Each row below holds a small network's activations on one input, seen along a few directions.
In each table, some parts of the input vary, and every possible input appears once, in random order.
Descriptions start from the smaller parts, as in this example, which fits no table here: values(2) and (point or line(11) or (line(4) and ring(5))).
Shared parts are said once, and a part with two or three values counts as separate values.
In the rows, zero is written as 128.

Other details of the inputs vary at random and push rows far along two fixed directions, the same in every table; ignore that.

Rows:
row 1: [128  56 163 165 130 125 134  99  82 132 158 139]
row 2: [133 178  85  79 121 119 125 193 152 135 115 126]
row 3: [135 156 102  91 107 105 118 199 155 164  94 115]
row 4: [152 190 118 106  76 106 134 187 159 110  93 133]
row 5: [143  97 141 129 144  59 180 190  94  57 172 100]
row 6: [103 140 102 130 141 200  92  73 143 195  91 165]
row 7: [113  87 170 154 153 131 114  47 103 105 194 126]
row 8: [110 159 141 159 150 222  95  47 147 172  77 174]
row 9: [139 185 133 125 119 146 117 148 145 146  75 135]
row 10: [139  88 144 131 150  61 170 196 102  58 166  93]
row 11: [150 191 100  92 128 110 148 185 156 103  98 117]
row 12: [115  43 163 177 137 162 122  53  86 138 166 162]
row 13: [159 107 154 110 109  29 151 168 113  63 211  95]
row 14: [131 171 128 146 129 184 109  90 151 157  79 157]
row 15: [129  49 154 174 129 139 131  70  90 131 163 151]
row 16: [153  65 160 130  99  53 152 202  99 101 169 108]
row 17: [153  67 121 116 100  47 168 195 103 100 192 119]
row 18: [100  68 149 175 186 169 145  50  93  96 162 146]
row 19: [133 178  90  84 124 112 131 196 143 138 104 109]
row 20: [141 204 122  84  88  95 113 147 168 113 121 106]
row 21: [153 170 110  95  66 111 124 178 157 140  95 136]
row 22: [ 89  49 124 171 155 165 142  47  93 117 170 133]
row 23: [120  65 175 182 147 128 135 106  95 107 148 129]
row 24: [124 191 140 103 133 130  92 117 165 150 101 100]
row 25: [116 150  90 116 104 161 109 110 153 172  87 145]
row 26: [148 209 131  82 110  87 111 168 158 126 119  97]
row 27: [104 139 108 137 145 194 101  74 135 201  82 148]
row 28: [110 172 105 133 145 190 125  82 155 130  78 136]
row 29: [108  60 131 147 162 116 140 131  96 113 166 105]
row 30: [111 157  88 122 152 188 112  92 149 168  94 137]
Each input here is: line(5) and (point or ring(5)).
Question: The inputs of row 11 and row 5 match in every part but the line(5) part. If row 17 is changed in the same way as row 11 into row 5, which row does it become?
Answer: row 27

Rows:
row 31: [103 180 127 123 147 181  72  61 153 192  80 122]
row 32: [158 157 177 125 106  99 118 131 132 106 139 135]
row 33: [105 110 103 138 132 193 110  54 136 175 118 159]
row 34: [104 122 133 162 174 202 116  71 123 155  79 141]
row 35: [139  56 113 128 123  65 178 217  84 102 176 123]
row 36: [ 89 123 120 155 194 196 113  55 119 143 113 131]
row 37: [105 180 136 140 163 197  85  74 160 170  64 127]
row 38: [138 120 157 171 114 185  94  61 122 183  97 179]
row 39: [131  77 141 121 154  55 154 143  99  75 217  85]
row 40: [136 211  93  73 120 108 121 145 173 123 123 109]
row 41: [136 131  93 113 112 126 148 172 134 117 125 139]
row 42: [ 97 153  94 130 162 215 106  96 147 191  62 153]
row 43: [140 181  83  73  96 117 121 168 165 146 107 134]
row 44: [150 113 152 130 129  57 183 168 108  30 185  94]
row 45: [128 142 135 104 112 103 111 153 133 146 134 105]
row 46: [140 156  74 100  99 130 142 188 143 142  95 151]
row 47: [138 180 122 103 118 121 110 186 159 149  75 121]
row 48: [143 200 117  98 141 126 132 184 156 120  78 104]
row 49: [109  91 134 176 150 189 105  76 114 187  89 154]
row 50: [147 121 112 113  70 104 121 157 130 157 130 136]
row 51: [141 202 117  83  87 105 108 149 166 138 112 112]
row 52: [128 128 106  95 123 107 127 166 139 143 135 116]
row 53: [140 159 105  93  85 115 104 188 150 193  89 125]
row 54: [136 165 148 118 147 102 125 152 146 105 127  93]
row 55: [ 92 142 121 150 183 192 124  35 132 120 129 135]
row 56: [112  34 156 171 118 139 127  53  89 136 185 140]
row 57: [161 193 154 106  89 108 106 158 151 127 104 142]
row 58: [139  89 163 123 112  51 151 124 102  66 219  92]
row 59: [101 150 143 157 197 192 117  53 133 132  94 118]
row 60: [102  97 145 171 157 193 103  68 124 174  93 147]
row 61: [135 188  83  89 109 133 136 184 159 125  95 135]
row 62: [149 172 106 109  77 125 125 184 160 154  74 151]
row 63: [ 93  67 146 175 206 148 141  53  85  94 180 114]
row 64: [117  69 154 156 120 125 122  65  99 118 183 127]
row 65: [105  64 170 167 171 124 114  37  88 116 191 100]
row 66: [145 179 120 109  91 115 125 171 157 123  94 135]
row 67: [169 120 195 127 105  39 149 157 107  53 199 108]
row 68: [134 130 130 109  86 100 121 138 130 133 143 126]
row 69: [126 169  93  97 132 127 134 194 147 136 100 120]
row 70: [121  30 143 198 142 158 160  71  74 115 151 158]
row 71: [144  80 122 107 104  54 161 174 108  75 208 113]
row 72: [128 150 101 112 126 125 145 159 134 103 133 128]
row 73: [119  67 147 174 146 143 154  84  91  90 148 144]
row 74: [136 117 125 132 137 122 146 175 119 125 104 129]
row 75: [127 148 108 113 137 114 150 149 132  90 143 123]
row 76: [104 156 149 159 159 181 106  30 144 127 109 133]
row 77: [135  62 155 151 150  78 169 172  86  65 176 104]
row 78: [133 162 155 149 114 193  86  65 144 185  75 175]
row 79: [104  44 173 188 171 147 126  66  88 114 163 124]
row 80: [110 178 135 144 138 191 100  53 158 148  78 142]
row 81: [144 135 127 126  93 114 134 161 142 122 112 141]
row 82: [128  54 134 123 136  63 154 160  92  91 207 104]
row 83: [142 122 115 132 127 128 146 184 119 145  94 134]
row 84: [128 123 136 109 109  99 115 153 123 149 137 111]
row 85: [129 187  91  90 138 132 126 191 156 135  93 114]
row 86: [153  74 137 136 103  65 185 196  95  63 167 129]
row 87: [133 142 109  98 121 102 136 132 139 112 157 119]
row 88: [ 97  48 144 161 179 137 128  49  86 120 188 120]
row 89: [110  53 157 189 161 159 151  52  85  85 159 140]
row 90: [134 163  87  76 112 121 117 185 160 174  95 127]
row 91: [142 185 125 108  95 116 126 167 162 116 100 127]
row 92: [141 116  86 105  90 114 136 161 134 152 134 144]
row 93: [106 143 123 132 127 185  81  78 141 210  82 139]
row 94: [146 209 112  98 120 125 140 165 162 105  82 123]
row 95: [133  30 122 133 116  68 160 177  81 123 195 122]
row 96: [162 152 163 125  89 106 113 151 137 121 126 143]
Question: What is each input in this table made of?
Answer: line(6) and (point or (values(2) and ring(5)))
Question: Start at row 83 and move only the ring(5) part, one step at a time. The first step leads to row 49. Which rows follow, in order?
Answer: row 53, row 95, row 35
Question: Change only the values(2) part in row 64. List by row number the other rows that result.
Answer: row 45
Question: Which other rows agree with row 42 in the line(6) part? List them by row number.
Answer: row 33, row 41, row 56, row 60, row 74, row 78, row 81, row 86, row 90, row 93
Question: Change only the values(2) part in row 49. List by row number the other rows that result.
Answer: row 62
Question: Which other rows agree with row 47 in the line(6) part? List them by row number.
Answer: row 34, row 43, row 52, row 61, row 66, row 68, row 69, row 73, row 84, row 96

Rows:
row 97: [157 110 131 107  82  58 147 209 119 112 156 121]
row 98: [127 168 126 117 130 146 112 116 147 141 104 126]
row 99: [104 117 128 151 162 177 117  64 122 141 122 134]
row 100: [116 114 147 155 129 171 103  55 126 156 121 150]
row 101: [156 205 105  74  84  99 118 208 170 147  87 123]
row 102: [129 193 124 108 131 142 109 125 160 135  94 120]
row 103: [124  49 141 152 133 101 153 125  88 102 183 126]
row 104: [113 129 118 138 148 167 117  88 131 149 112 135]
row 105: [119 110 143 148 142 147 119  85 120 135 137 134]
row 106: [118  62 143 154 164 100 166 125  88  71 184 109]
row 107: [103 106 121 153 166 179 125  79 119 144 115 139]
row 108: [147 226 112  85  95 133 101 160 179 157  72 129]
row 109: [149 163 143 104 108  78 134 167 141  90 143 106]
row 110: [105  93 115 156 147 182 121  89 117 165 108 153]
row 111: [105 126 111 146 138 201 100  70 135 189  84 156]
row 112: [144 122 118 105 125  68 165 211 118  81 155 105]
row 113: [136  74 125 131 125  81 165 180  99  95 168 120]
row 114: [145 106 157 129 111  72 145 149 110  82 178 115]
row 115: [128  58 159 165 114 122 130  87  94 128 167 144]
row 116: [134 228  95  80 125 136 115 168 179 140  71 114]
Question: The inputs of row 99 and row 116 match in every part but one. If row 114 is changed in the same way as row 99 into row 116, which row does it become?
Answer: row 109
Question: What is each input in this table made of?
Answer: line(4) and line(5)
Question: Start at row 110 and move only the line(4) part, one step at a time. The first step leads to row 111. Which rows follow, in order?
Answer: row 97, row 115
Question: Change only the line(5) part in row 112. List by row number the other rows that result.
Answer: row 106, row 107, row 110, row 113
